These are the activations of a small neural network, seen along a few directions. Each row is one input.
In each table, some parts of the input vary, and every possible input appears once, in random order.
A made-up example of a description, with smaller parts first: one of 6 places along a line, together with either a single point or one of 9 places along a line or (one of 2 separate values, together with one of 8 places around a ring).
Shared parts are said once, and a part with two or three values counts as separate values.

Other details of the inputs vary at random and push rows far along three fixed directions, the same in every table; ignore that.

A family of inputs:
x1: [ 10  51  -9 -43  36 -18 -77 -38  39 -36  21]
x2: [ 20  13   5  36  38  20  22  20 -43  27 -38]
x3: [-34  37  15 -24   8  11 -10 -16  35  53  28]
x4: [ 20   5   3  -7  62   3 -12  -7 -74  25 -37]
x5: [-19 -12   5  31 -36  10  25  53  25  41  10]
x6: [ 22  41   2 -34  19  12  20 -17  87 -43  49]
x7: [  0 -20  12  20   3   9  43  18 -30  65   1]
x8: [ 10  30  22 -18  18   1  25 -15  49  51  25]
x9: [ -2 -12  26  -4  50   2  13 -14 -55  11 -34]
x10: [-18  33  -3  30  14  37   8  38 -31  29 -31]
x11: [ 22 -69 -12 -26 -42 -10 -46 -59 -53 -31 -20]
x12: [ -6   2  29  23  36  15  42   7 -29  23 -39]
x13: [ 20 -31 -35  43 -57   0  64  27  24 -34  34]
x14: [-23  -3 -17  11  -7   4  13  11  55   5  10]
x15: [ 49   1 -32  62 -43  13  39  51  13 -50  24]
x16: [-39 -15  -2  15  12  15  27  27  -7  46 -31]
x17: [-20  46   3 -24 -24  13   6   9  76  28  45]
x18: [-35  29  20 -45  47   3 -38 -40  -7  -5  -4]
x19: [ 10  13 -33  72 -61  14   8  52  18 -48  17]
x20: [ 24  32  11 -86  26 -23 -25 -53  57   6  63]
x21: [ -6  43  -7  31  -3  35  16  54  26  11 -18]
x22: [ 61   6 -28  43 -42 -19   8  26  23 -70  19]
x23: [ 31 -39 -22  -5 -43 -58  -2 -22  -9 -62  11]
x24: [ 36 -31  -3  -6 -20 -46 -15 -19 -24 -84  11]
x25: [-40 -11  -5 -30  21 -17 -30 -40 -52  15 -15]
x26: [  6 -44  -8 -18 -43 -54 -55  -5  -7 -31  35]
x27: [  0  -6  26  22   2   1  42  11 -18  66 -11]
x28: [ 18  20 -15 -73  30 -27 -11 -56  60 -20  36]
x29: [ -1  39   3 -31  60   2 -55 -13  17   7 -12]
x30: [ 21  -8 -31  66 -57   4   7  76  21 -49   1]
x31: [-46  16  19  35  31  39  23  16   7  31 -19]
x32: [  2 -31  23  22 -30  52  13  -8 -20  72 -20]
x33: [-26 -12  22 -56  11 -30 -48 -17 -61  40 -12]
x34: [-17 -33   3   2 -24 -18 -18  21 -59 -44 -24]
x35: [-18  17  18 -64  58 -16 -58 -41  26 -22   2]
x36: [ 11  31 -11  -5   4   9  50 -10  97   3  27]
x37: [-28  41  20 -19  39  29   8  15  72  12  -3]
x38: [ 36 -43  -1  -9 -54  10 -37 -34   1 -74   2]
x39: [ 17  41  12 -16  -1   7  33  -5  99  32  47]
x40: [ 21  13  16   0  56  -7 -13 -11 -70  23 -51]
x41: [-15 -47  -1  19 -40 -35 -33   1 -56   3  13]
x42: [-33   4 -14  22 -28  19  43  38  29  19  -9]
x43: [-47 -21   2  -7  36  -8 -20 -29 -58  39 -30]
x44: [ 61 -28 -17  -2 -49   5 -64 -27 -22 -66  -7]
x45: [ -6 -13  15  20  37  23  42  13 -39  21 -26]
x46: [-27 -29 -25  24 -47  -5  19  22 -34 -10  -7]
x47: [ -7 -15   1  29  15   7  56   2 -24  41 -27]
x48: [-13 -30  -2 -25 -18 -33 -46 -11 -71 -64  -7]
Description of these inputs: one of 4 places along a line, together with either a single point or one of 5 places along a line or one of 6 places around a ring.
The inputs of x1 and x41 match in every part but the place on the line of 4. If x21 is changed in the same way as x1 into x41, which row does it become?
Answer: x33
The inputs of x3 and x18 match in every part but the place on the line of 4. If x7 is changed in the same way as x3 into x18, which row does it become?
Answer: x45
Which other rows agree with x47 in the place on the line of 4? List them by row number.
Answer: x11, x13, x14, x16, x23, x25, x28, x36, x42, x43, x46
Start at x44 and move only the place on the line of 4, one step at a time. The first step leads to x38. Which rows follow, in order?
Answer: x11, x32
